Each row below holds a small network's activations on one input, seen along a few directions.
In each table, some parts of the input vary, and every possible input appears once, in random order.
Descriptions start from the smaller parts, as in this example, which fits no table here: ring(8) and (point or (values(2) and line(4)) or ring(9)).
Shared parts are said once, and a part with two or three values counts as separate values.

Other details of the inputs shift rows strongly along three fixed directions, in all tables alike. That doesn't count.

Table:
x1: [ -1  11 -15 -17  -4  -1 -29   0 -13 -12  14 -10 -20]
x2: [ 10  12 -25  -9 -18   6 -42  -5 -18 -21   7 -15 -14]
x3: [-2 11  4 -5 12 -3 14  1  5  8  6  2  0]
x4: [ 21  39 -11   1  29  21   6 -10  15   0  12   7  16]
x5: [-18  21  17  -1   4 -22  18  15   4  23  18   5  -4]
x6: [ -9  -3  11   9  -5 -12   1   7  -3   9   4   7   2]
x7: [  2  38 -13 -23  11 -12 -26   0  -8 -16  34  -8 -22]
x8: [ 14 -21  -2  16  10  25  11 -10   6   0 -21   8  23]
x9: [ -8 -13  11   4  -2  -4  14   5   0  13  -7   3   2]
x10: [ 15 -13  -3  17   0  21  12  -8   6   2 -24   4  22]
x11: [ -4 -43  -5  -2 -17   8 -15  -4 -16  -9 -21  -5  -7]
x12: [ -8  10  11  -3   3 -11  22  -2  32   6  10 -11 -10]
x13: [-22 -55  21  12 -21 -13  13  11 -10  16 -25   5   0]
x14: [ -8  19  16   7   8 -15  14   9   7  17  14  10   6]
x15: [-19  -6  11  -4 -11 -20  12   2  21   3   7 -15 -20]
x16: [-18  15  17   1 -10 -31  10  17  -1  14  13   2  -6]
x17: [ -5  32   7  -7  15 -15   5   6   6   6  24   6  -2]
x18: [ 21  -5 -12   7   9  29   6 -13   5  -9 -17   4  20]
x19: [ 25  16  -7  10  21  31  23 -13  18   1 -12   6  28]
x20: [ -6 -29   8   8  -2  -3   8   2  -5   1 -11   9   6]
x21: [ 28  17 -17   2  22  32  -2 -17  10 -10  -2   1  18]
x22: [  1  32 -11 -17   0 -15 -21   1  -7 -14  22 -12 -20]
x23: [ -9  26  10 -12  18 -16  19   7   7  12  20   5  -6]
x24: [-15 -25  24  15  -5 -17  19  10   2  16 -10  10   7]
x25: [ 23   8 -14   6   7  30   1 -12   8  -9 -12   3  20]
x26: [ -7 -24  -6  -2 -24  -8 -23   3 -18 -13  -9  -5 -11]
x27: [  0   5 -12 -16   1   0 -18  -2 -11 -11  10  -7 -16]
x28: [-14 -16  14   1  -3  -9  15   8   0  13  -6   8   1]
x29: [ 21  -4 -11  12   9  28  -6 -13   3  -6 -13   2  17]
x30: [-11 -10  11   5  -7  -5   9   9  -2  15  -3   4   2]
x31: [  5  -7 -18  -8 -22   0 -38  -3 -19 -22  -3 -15 -16]
x32: [ -2 -39 -12  -6 -27   0 -33  -3 -25 -24 -16  -9 -15]
Each input here is: values(2) and (point or (values(3) and line(5))).
Question: A walk changes only the line(5) part. It starts at x16 and steps to x31. List the rest of the walk in order.
Answer: x25, x19, x32
Question: Change only the values(2) part in x25. List by row number the other rows that result.
Answer: x26

Table:
x33: [  0  30   8   2  14 -10  22   3  19   7  14   5   8]
x34: [-15  -9   6  -4  -7 -15   3   7  -4   3   3  -1 -11]
x35: [ 11 -21 -11  -2   4  27  -3  -9  -3  -6 -17   2  10]
x36: [-13 -42   7   7 -25  -2  -7   3  -6   3 -18  -2  -3]
x37: [ -9   8  -2 -15   3 -14  -6   6  -9  -3  13  -3 -16]
x38: [ -2  23 -12 -14  -7  -9 -27   1  -6 -10  21 -14 -23]
x39: [  1 -24 -19  -7 -22   5 -47  -7 -23 -26  -3 -14 -20]
x40: [  2 -14   0   7  -2   5   0  -3  -2   0 -10   1   4]
x41: [-15   8  17   4  -1 -22  15  11   9  14   9   3  -2]
x42: [  8 -13   6  17   2  16  25  -4  14   8 -22   5  21]
x43: [ 13  -8 -13  -2   7  22 -11  -9  -5  -8  -7   0   4]
x44: [ -3  18  -3 -13   4  -4  -4   1   1  -1  17  -4 -11]
x45: [-19  -1  27  10  -2 -25  29  14  10  22   0   5   3]
x46: [-12  12  12   2  -6 -22  -1  19 -21  12   5  17   3]
x47: [  9  38  -6 -11  25   4   7  -4   8  -2  18   2   3]
x48: [ 7 37 -7 -9 17  3  0 -3  8  4 19 -3 -3]
x49: [  4 -19  -5   5  -9  14   1  -4   2  -3 -16  -2   5]
x50: [ 28  16 -16   9  23  41  10 -18  16  -1  -6   4  23]
x51: [ 9 -9  2 12  6 12  8 -6  9  0 -8  8 15]
x52: [17 -2 -2  9 18 19  9 -9  7 -1 -8 10 19]
x53: [ -4 -33   8   5  -4  -2   5  -1  -7  -4 -17   7   6]
x54: [  6 -23 -21 -11 -28  11 -43  -8 -21 -25  -9 -20 -21]
x55: [-12   1  13   5  -4 -22   7   9   6   6   8   3  -4]
x56: [ -3 -25  12  13   1  11  19  -1   8  13 -15   9  15]
x57: [-5 22  7 -5  6 -7 15  4 13 11 14  0 -2]
x58: [ 10  47 -10  -9  13   4  -4  -4  10   0  21  -9  -5]
x59: [ -9   9   4  -9  -3 -25  -4   5  -5  -4  12  -3 -14]
x60: [ 29  16 -37  -3  -6  30 -56 -10 -36 -24   3  -5   5]
x61: [  3 -17 -10  -2 -17   7 -15  -4  -9 -11 -12 -11  -8]
x62: [ -3  16  -9 -13  -1 -11 -19   2  -9  -6  16  -9 -19]
x63: [ -6 -41   7   8 -11   7  12   0  -2   7 -27   6   9]
x64: [-15   7  15  -2  -8 -30  10  11   2   5   9  -2  -9]
x65: [-13 -46   6   1 -16  -3 -11   5 -17   1 -15   1  -7]
x66: [ 20  15  -1  15  17  23  20 -10  22   5  -9   5  27]
x67: [ 28  13 -17   5  18  34   1 -19  13 -14  -7   3  21]
x68: [  5 -16   4  15   0  15  21  -3  13   5 -19   6  19]
x69: [-13   3  11  -4   0 -20  15   9   0  10   5   1  -8]
x70: [-22 -14  14  -4 -22 -27  -7  12  -8   8   4  -7 -19]
x71: [  1 -11   9  13   5  -1  16   0   7   7 -10   9  13]
x72: [-21  -8  20  -1   1 -27  10  14  -5  12   8   7  -9]
x73: [ -4  19 -10 -16  -3 -14 -21   1 -10 -12  16 -10 -21]
x74: [ 7 41 -6 -9 19  2  5 -4 11 -3 21 -2 -1]
Question: Changing only one part turns x73 into x40. The same change can be made to x74. Which row results?
Answer: x39
Question: Describe the family of inputs behind these rows.
Answer: values(2) and (point or (line(4) and line(5)))
Question: Change only the line(5) part in x54. List by row number the other rows that result.
Answer: x35, x44, x57, x63
Question: Change only the line(4) part in x55. List by row number the other rows that result.
Answer: x36, x38, x41

Table:
x75: [10 -6 -3 11  3 13 -1 -5  2 -1 -8  7 14]
x76: [ 20   3 -16   1   9  26  -4 -13   3 -14  -9   0  11]
x77: [ 7 -2  2  7 11 14 11 -3  3  8 -6  8 15]
x78: [  4 -37 -21  -2 -35  11 -52  -5 -30 -25 -17 -13 -13]
x79: [ -8  16   9  -7  12 -13  16   7   4  11  13   6  -3]
x80: [ 12 -43 -10  12 -11  24 -12 -11 -10 -14 -32   2  13]
x81: [ -3  28 -11 -22   3 -13 -28   3 -14 -10  27  -9 -24]
x82: [ -7  23 -13 -24 -12 -21 -32   5 -18 -16  23 -15 -30]
x83: [-1 27  3 -4  8 -9  9  6  3  7 11  1  0]
x84: [19 21 -5  9 24 27 14 -9 13  9  0 10 25]
x85: [ -4  14   9   3   3 -10  12   8   2  12   6   4   4]
x86: [-41 -61  37  12 -24 -35  30  18   5  24 -19   4 -10]
x87: [ -7  14   7  -1   4 -18   2   7  -2   4  13   3  -5]
x88: [-17  -2  14  -2  -9 -20  16   6  12  10   4  -7 -13]
x89: [ 16   5  -3   6  14  22  18 -14  27  -3  -7  -3  14]
Question: Describe the family of inputs behind these rows.
Answer: values(3) and (point or line(4))
Question: Changing only the values(3) part turns x82 into x79. The same change can be made to x83. Which row results?
Answer: x81
Question: Change only the values(3) part in x87. List by row number the other rows that result.
Answer: x77, x85
Question: Change only the line(4) part in x75. List by row number the other rows that result.
Answer: x76, x80, x87
